Each row below holds a small network's activations on one input, seen along a few directions.
In each table, some parts of the input vary, and every possible input appears once, in random order.
Descriptions start from the smaller parts, as in this example, which fits no table here: one of 3 separate values, together with either a single point or one of 9 places around a ring or (one of 6 places along a line, together with one of 8 places around a ring).
Shared parts are said once, and a part with two or three values counts as separate values.
(in the rows, 128 means zero)

Other details of the inputs vary at random and push rows far along two fixed directions, the same in every table; ignore that.

A family of inputs:
x1: [125 146 117  96 119 142 120 108 100  92 122 158 144 152 100 124]
x2: [120 118 172 148 150 133 150 146 142 201 135 115  80 132 208 116]
x3: [138 142 134  99 125  91 106 124 111 112 150 129 139 138 101  94]
x4: [139  96 138 177 133 130 137 171 170 200 136  97 103 100 169 113]
x5: [151 133 122 113 116 104  97 136 125 114 150 124 143 124  81  94]
x6: [138 144 142  97 125  94 106 121 112 111 151 125 134 139 100  96]
x7: [130 154 158  81 133 108 112 110  96 107 149 136 123 153 115 100]
x8: [139 138 172 101 127 143 109 141 117 151 152 134 102 142 129  74]
x9: [119 121 178 146 149 134 150 142 143 196 134 112  77 133 205 121]
x10: [153 125 150 119 113 142  99 157 134 157 158 128 113 123 109  72]
x11: [123 146 123  78 108 125 108 117 101 108 167 148 138 132 115 110]
x12: [115 135 113 136 143 113 144 101 120  77  88 127 150 132 108 170]
x13: [139 143 146  98 128  94 105 122 113 110 151 123 132 137  99  94]
x14: [131  97 121 185 128 169 148 162 167 188 108 123 106 108 170 139]
x15: [116 100  68 178 120 121 154 130 162 129 112 105 151  92 146 197]
x16: [153 133 131 114 124 106  98 138 123 111 145 121 140 121  77  88]
x17: [130 132  82 108  97 129 109 122 121  87 143 142 165 112  87 139]
x18: [104 127 141 148 157 138 166 106 126 121  86 126 116 139 166 178]
x19: [102 126 131 146 149 136 165 107 127 127  94 129 121 141 171 179]
x20: [119 151 134  72 123  95 114 107  92 105 169 137 136 137 127 114]
x21: [153 108 169 147 117 153 111 185 163 222 166 113  80 110 162  60]
x22: [149 136 132 107 116 139  99 137 116 111 139 140 137 130  76  86]
x23: [104 113  95 159 132 112 160 116 145 128 115 109 139 110 165 193]
x24: [110 115 117 162 143 122 158 120 143 130  96 115 131 125 154 175]
x25: [112 104  79 183 129 173 164 122 151 112  67 137 147 116 133 202]
x26: [133 150 145  85 118 139 107 118 103 111 145 150 127 151 103  95]
x27: [100 137  82 132 131 160 158  84 110  57  65 159 164 147 109 207]
x28: [101 138  90 133 135 161 156  84 111  55  64 156 158 144 107 207]
x29: [152 131 113 114 115 101  97 139 123 115 150 128 149 123  82  91]
x30: [141  98 145 178 136 132 135 169 172 196 134  94  97  99 167 114]
Description of these inputs: one of 5 places around a ring, together with either a single point or one of 5 places along a line.
- Changing only the place on the ring of 5 turns x16 into x8. The same change can be made to x29. Which row results? => x1
- Which other rows does x3 become when the place on the line of 5 takes its other values? List them by row number. => x6, x12, x13, x24
- Which other rows does x7 become when the place on the line of 5 takes its other values? List them by row number. => x2, x9, x18, x19
- Which other rows does x20 become when the place on the ring of 5 takes its other values? List them by row number. => x11, x15, x17, x23

A family of inputs:
x31: [157 145 199  72 118  71  79 155 118 181 222  99  92 132 134  19]
x32: [119  98 150 186 145 174 161 155 165 188  99 113  90 109 187 148]
x33: [110 107 140 167 143 147 164 140 154 189 116 115  97 124 206 158]
x34: [105 124  61 155 121 142 158  97 131  78  76 145 167 130 120 213]
x35: [116 118 108 164 138 163 156 119 138 109  72 137 135 128 129 176]
x36: [153 163 169  52 129  63  80 122  82 108 184 132 130 153  82  37]
x37: [146 100 141 170 135 110 125 171 165 193 146  97 106  99 157  97]
x38: [130 133 117 126 127 145 127 118 118  98 101 147 144 144  96 134]
x39: [136 116 164 145 133 161 129 155 147 176 134 117  92 118 153 104]
x40: [110 128  97 142 145  99 153 100 121  90  97 123 154 129 132 184]
x41: [110 126 115 137 136 138 150 113 127 122 110 130 130 129 154 171]
x42: [113 121  95 170 146 132 160 100 139  75  61 123 152 125 110 207]
x43: [115 139 121 110 127 131 132 107 115 104 130 134 132 132 130 152]
x44: [123 120 119 154 136 160 145 126 136 119  90 135 129 126 126 156]
x45: [111 134 138 127 138 148 147 111 121 117 109 132 117 134 147 158]
x46: [128 156  74  75 104 108 102  88  87  28 132 156 190 139  43 144]
x47: [150 145 125  80 106 118  81 132 104  94 166 144 150 127  60  74]
x48: [130 160 113  70 113 106 104  96  85  69 143 157 160 159  80 116]
x49: [117 143 126 112 132 132 137 102 107  95 104 150 139 158 118 145]
x50: [154 163 123  41  93  90  63 122  84  86 194 152 162 148  48  47]
x51: [131  99 140 176 129 164 141 164 170 193 128 107  94  98 173 131]
x52: [146 129 191 102 124 117 103 168 131 215 199 114  77 128 177  40]
x53: [153 129 165  96 107 110  87 169 131 191 206 118 102 119 140  36]
x54: [135 126 122 141 141 109 130 126 127 109 108 124 141 127 107 130]
x55: [105 129 129 138 144 147 155 109 124 113  96 134 124 133 152 170]
x56: [114 162  98  79 125 118 123  72  77  21  99 168 177 161  62 160]
x57: [151 111 187 152 130 151 121 181 158 230 152 115  70 129 174  57]
x58: [132 127  95 133 116 138 123 123 126  99 110 143 154 129  91 140]
x59: [134  94 140 189 137 128 144 163 181 195 127  87  98  96 172 135]
x60: [134 105 137 157 133  99 131 162 159 194 157  94 108 102 174 106]
x61: [126 122 178 141 150 111 140 141 145 178 140  98  87 125 178 113]
x62: [124 115  93 161 125 151 141 129 143 116  95 133 143 116 121 164]
x63: [102 122  70 151 126 143 157 100 130  78  84 137 163 116 124 212]
x64: [127  95 123 192 131 163 154 160 173 193 104 117 103 111 178 146]
x65: [ 97 128  89 144 138 143 164  91 121  79  81 139 151 128 139 213]
x66: [104 116 131 166 149 155 171 120 142 148  83 130 111 136 183 178]
x67: [102 126 121 147 146 149 165 105 125 109  83 136 129 135 153 186]
x68: [158 127 177 100 112  82  85 169 142 195 216  91  98 114 136  35]
x69: [166 160 128  49  95 102  58 129  86  80 186 150 159 139  26  40]
x70: [144 160 113  51  96 101  76 110  87  64 179 147 165 135  49  86]
- Describe the family of inputs behind these rows. => one of 5 places around a ring, together with either one of 2 separate values or one of 6 places along a line
- Changing only the place on the ring of 5 turns x64 into x57. The same change can be made to x59. Which row results? => x42
- Which other rows agree with x68 in the place on the ring of 5? List them by row number. => x34, x46, x50, x53, x60, x63, x70
